Read these off the matrix that follows.
1) Give the entry just left of 2.81.
2) Give the fifth entry in reading order.
3) Give the entry just right of the smallest entry.
4) Give the entry just right of 2.72.
5) Give the second largest entry.
6) Give the entry just right of the centre entry.
[[ 1.89 -0.94  2.59 -0.10  1.74 -2.10  2.15 -1.54 -0.82 -3.36 -4.66  1.73
  -3.83]
 [ 2.08  1.08  1.48 -2.10 -0.07 -1.75  2.40  0.46  1.18 -3.52 -2.21 -1.11
  -2.23]
 [-1.66  0.67 -3.04  0.07 -1.53  2.00 -0.92 -0.07  1.48  2.01  3.66 -0.51
   0.82]
 [-2.08  2.08 -4.50 -1.06 -3.06  2.81 -1.24  1.32  2.96  2.72  6.30 -2.49
   2.46]
 [ 0.17  0.10  1.21  0.05  0.18 -0.38 -1.05  1.67 -1.06  0.92  0.13 -1.11
   2.91]]
1) -3.06
2) 1.74
3) 1.73
4) 6.30
5) 3.66
6) -0.07

[-4.09 -1.26 -2.35 -1.08 -0.90 -5.85]
Which number is the minimum?
Answer: -5.85
The entry just right of -1.08 is -0.90
The entry just right of -4.09: -1.26

m =
[[ 1.52 -0.83 -4.47  0.60]
 [ 2.40 -3.39 -1.82 -0.89]
 [-1.40 -2.83  2.12 -5.03]]
Rows and columns are numbered from 0.
The entry in row 0 and column 1? -0.83
The entry just right of -0.83? -4.47
The entry just right of -2.83? 2.12
The entry in row 2 and column 0? -1.40
The entry just left of -3.39? 2.40
The entry directly above the largest entry? 1.52
The entry directly above the smallest entry? -0.89
The entry just right of -1.40 is -2.83
The entry directly below -4.47? -1.82
The entry directly above -2.83? -3.39

Read these off the matrix that follows. Indices start at 0.
1) Find the entry in row 2 and column 0.
2) Find the entry in row 1 and column 1.
3) Find the entry in the top-right corner.
4) Find the bottom-right entry.
5) Find the entry just right of the smallest entry.
6) Find the entry directly below 2.
7) Find the top-left entry.
8) Find the entry at row 0, column 2.
2,71,4,51,55,17
10,75,10,34,38,35
48,23,46,42,42,31
26,57,25,29,32,41
50,24,48,40,39,34
46,23,46,42,41,31
50,24,48,40,40,33
49,24,47,40,39,33
38,52,36,20,22,52
39,26,40,52,55,18
20,51,21,44,45,27
44,23,44,50,50,22
48,24,46,41,41,31
50,24,48,40,39,33
51,24,48,40,39,34
38,25,39,58,61,12
1) 48
2) 75
3) 17
4) 12
5) 71
6) 10
7) 2
8) 4

Questions about the table below.
1) Give the entry just left of -0.21.
2) Give the entry just left of -0.18.
3) Give the entry just left of the smallest entry.
4) Give the entry just right of -0.13.
5) Give the entry just right of the smallest entry.
array([[ 0.15, -0.09, -0.14, -0.14, -0.06,  0.09, -0.09,  0.02,  0.00,
        -0.02, -0.02, -0.21,  0.05, -0.01, -0.02],
       [-0.02, -0.18, -0.08, -0.24, -0.06, -0.04, -0.13, -0.09, -0.07,
        -0.01, -0.01, -0.26, -0.07, -0.04,  0.01]])
1) -0.02
2) -0.02
3) -0.01
4) -0.09
5) -0.07

Questions about the table below.
1) Find the maximum.
2) Find the entry just left of the largest entry.
3) Find the entry just right of 1.70.
4) Find the entry just left of 2.31.
[[-2.12 -1.19 -1.85 -1.91 -3.85  0.82  2.67  2.55 -1.26 -1.93 -2.15  0.59
  -4.83]
 [-1.29 -2.31 -1.76 -1.61  2.82  2.79 -2.65  1.77 -2.24 -1.65 -1.27  3.16
   2.78]
 [ 1.18  2.51  1.52  1.40 -0.57 -2.49  0.54 -2.46  2.12  1.43  1.09 -2.87
  -1.12]
 [ 2.30  1.90  2.21  2.15  2.54 -1.86 -2.00 -3.19  1.93  2.15  2.22 -1.80
   3.39]
 [ 1.70  2.19  1.79  1.76  1.94 -1.83 -1.67 -2.86  1.87  1.69  1.57 -1.84
   2.05]
 [ 0.95  2.81  1.56  1.49 -2.60 -3.08  2.31 -1.81  2.27  1.53  0.91 -3.67
  -4.03]
 [ 2.17  1.69  2.00  1.98  3.01 -1.28 -2.53 -2.92  1.73  2.04  2.17 -1.11
   3.81]
 [-1.94 -0.57 -1.90 -1.83  1.41  1.97 -1.11  1.26 -1.39 -1.89 -2.01  2.06
   0.09]
 [-2.32 -2.45 -2.45 -2.46 -1.23  2.27  0.82  2.63 -2.21 -2.23 -2.08  2.43
  -1.60]
 [ 2.25  2.07  2.51  2.37 -1.82 -2.98  2.00 -2.04  2.34  2.35  2.16 -3.24
  -1.10]]
1) 3.81
2) -1.11
3) 2.19
4) -3.08

Read these off the row that follows.
1) Read off the entry just left of 225.
2) Read off the entry just left of 146.
3) Read off the entry just left of the largest entry.
[134, 135, 20, 133, 146, 73, 72, 471, 149, -669, 225, 514]
1) -669
2) 133
3) 225

W = [-4.99, -0.89, -3.29, -1.49, -3.81, -1.60, -0.34, -0.26, -1.11, 2.68, -2.49, 1.63, 2.58]
Read off the entry just left of the largest entry.
Answer: -1.11
Read off the 2nd entry from the right.
Answer: 1.63
Read off the 1st entry from the left.
Answer: -4.99
Read off the last entry.
Answer: 2.58
Read off the entry just left of -3.81.
Answer: -1.49
Read off the entry at the centre.
Answer: -0.34
Read off the 2nd entry from the left.
Answer: -0.89
Read off the entry just left of 1.63.
Answer: -2.49
The entry just left of -2.49: 2.68

-21	-893	-30	416	-35	-257	-120	907	-102	-212	-532
Which number is the 3rd entry from the left? -30
Which number is the first entry from the left? -21
The third entry from the right: -102
The entry just left of the largest entry is -120
Which number is the second entry from the left? -893

Questions about the matrix below.
1) Which number is the last entry, reading row by row?
2) Which number is the entry directly above 6983?
3) Which number is the entry in the top-right corner?
4) Which number is the third largest entry?
5) Which number is the entry just left of 8785?
6) Which number is the entry directly above 8439?
7) Which number is the bottom entry of the column that holds the smallest entry?
8) Which number is the entry directly below 4300?
[[6458 3976 5750 4869]
 [4771 2653 3221 2938]
 [4300 7832 6583 7138]
 [2794 8152 4404 6078]
 [2388 8785 5649 6983]
 [7657 1731 5896 3964]
 [2712 8439 4967 6489]
 [5133 2507 3635 3038]]
1) 3038
2) 6078
3) 4869
4) 8152
5) 2388
6) 1731
7) 2507
8) 2794
